A small network was shown many inputs. Here are its activations along a few directions, one row for each input.
In each table, some parts of the input vary, and every possible input appears once, in random order.
A made-up example of a description, with smaller parts first: one of 8 places around a ring, together with either a single point or one of 11 places around a ring or (one of 3 separate values, together with one of 4 places along a line).
Shared parts are said once, and a part with two or three values counts as separate values.

Other details of the inputs vary at random and push rows far along two fixed directions, the same in every table; ignore that.

A family of inputs:
r1: [ 3.01 -1.62  0.36  0.54 -1.06 -4.84 -1.63 -4.67 -0.12  3.60 -0.05  1.27]
r2: [-3.66 -1.16 -0.12  0.06  0.40  5.05 -1.93  1.78 -1.08 -0.49 -1.67  0.91]
r3: [-0.75 -0.03 -3.04 -2.13  0.15  3.26  0.24 -1.55  0.77 -1.69 -1.93  0.97]
r4: [ 2.49 -1.68  1.16  1.19 -1.57 -3.69 -1.29 -3.23 -0.76  2.94 -0.13  1.28]
r5: [-2.95  0.37 -2.53 -2.07 -0.10  3.48 -0.42  1.67  1.12 -2.63 -2.59  0.03]
r6: [-1.39  2.67  3.54  1.10  1.33 -2.47  4.15  7.17  1.09 -1.36  3.69 -4.23]
r7: [ 3.06 -0.02 -0.20 -0.78 -1.35 -3.19  0.04 -2.99  0.48  1.08 -0.28  0.06]
r8: [-0.23  2.41  4.42  1.03  1.59 -1.62  3.70  5.49  0.15  0.01  4.34 -4.04]
r9: [ 4.34 -0.20 -0.03  0.56 -0.95 -2.46  0.46 -4.54 -0.58  1.26  0.54  1.38]
r10: [ 3.03 -0.59  1.07  0.20 -1.75 -3.49 -1.05 -3.32 -0.16  3.02 -0.50  0.52]
r11: [-0.94  0.29 -2.36 -1.72  0.33  4.33 -0.17 -0.03  0.32 -2.47 -1.75  0.49]
r12: [-2.23 -0.76 -1.75  0.60  0.59  5.07 -0.84  1.24 -1.07 -3.13 -1.38  1.88]
r13: [-3.03 -0.40 -2.06 -1.21  0.04  2.79 -1.94  1.13  0.58 -0.43 -2.30  0.16]
r14: [ 0.42  2.45  2.03  2.54  2.29 -1.99  4.51  4.80  0.20 -2.51  5.18 -2.41]
r15: [ 3.19 -0.75  0.44 -1.69 -1.06 -3.77  0.35 -5.47  0.56  4.76  0.16  0.17]
r16: [-2.93 -0.85 -1.42  0.41 -0.25  3.88 -1.88  2.00 -0.71 -2.81 -2.22  1.53]
r17: [-1.72 -1.01 -2.28 -0.28  0.02  2.00 -2.34 -0.53 -0.14 -1.58 -2.19  1.70]
r18: [-3.90 -0.81 -0.83 -0.53  1.22  4.62 -2.01  1.52 -0.47 -0.49 -1.47  0.46]
r19: [-1.00 -0.93 -2.60 -0.11  0.85  3.20 -1.31 -1.38 -0.50 -1.92 -1.36  2.06]
r20: [-0.26  2.25  4.92  2.32  1.35 -1.39  3.13  5.55 -0.58 -0.02  4.32 -3.24]
r21: [-0.96 -0.25 -1.69 -0.73 -1.01  2.65 -1.97 -0.40 -0.15 -1.46 -2.81  1.24]
r22: [ 2.85 -1.02  0.19 -0.48 -0.64 -3.72 -0.53 -5.24  0.00  4.72  0.72  0.56]
r23: [ 0.73  2.08  3.73  1.11  0.56 -3.44  2.95  4.75  0.65 -0.10  3.35 -3.54]
r24: [ 2.82 -0.44 -0.95  0.09 -0.97 -4.24 -0.25 -3.73  0.41  1.70  0.34  0.83]
Each input here is: one of 4 places along a line, together with one of 6 places around a ring.
The inputs of r2 and r12 match in every part but the place on the line of 4. If r22 is changed in the same way as r2 into r12, which row does it become? -> r14
Change only the place on the line of 4 in r3. List by row number the other rows that result. -> r5, r6, r15
Change only the place on the ring of 6 in r21. List by row number the other rows that result. -> r5, r7, r16, r17, r24
A walk changes only the place on the ring of 6. It starts at r1 and steps to r13. List the rest of the walk in order. -> r6, r23, r10, r4
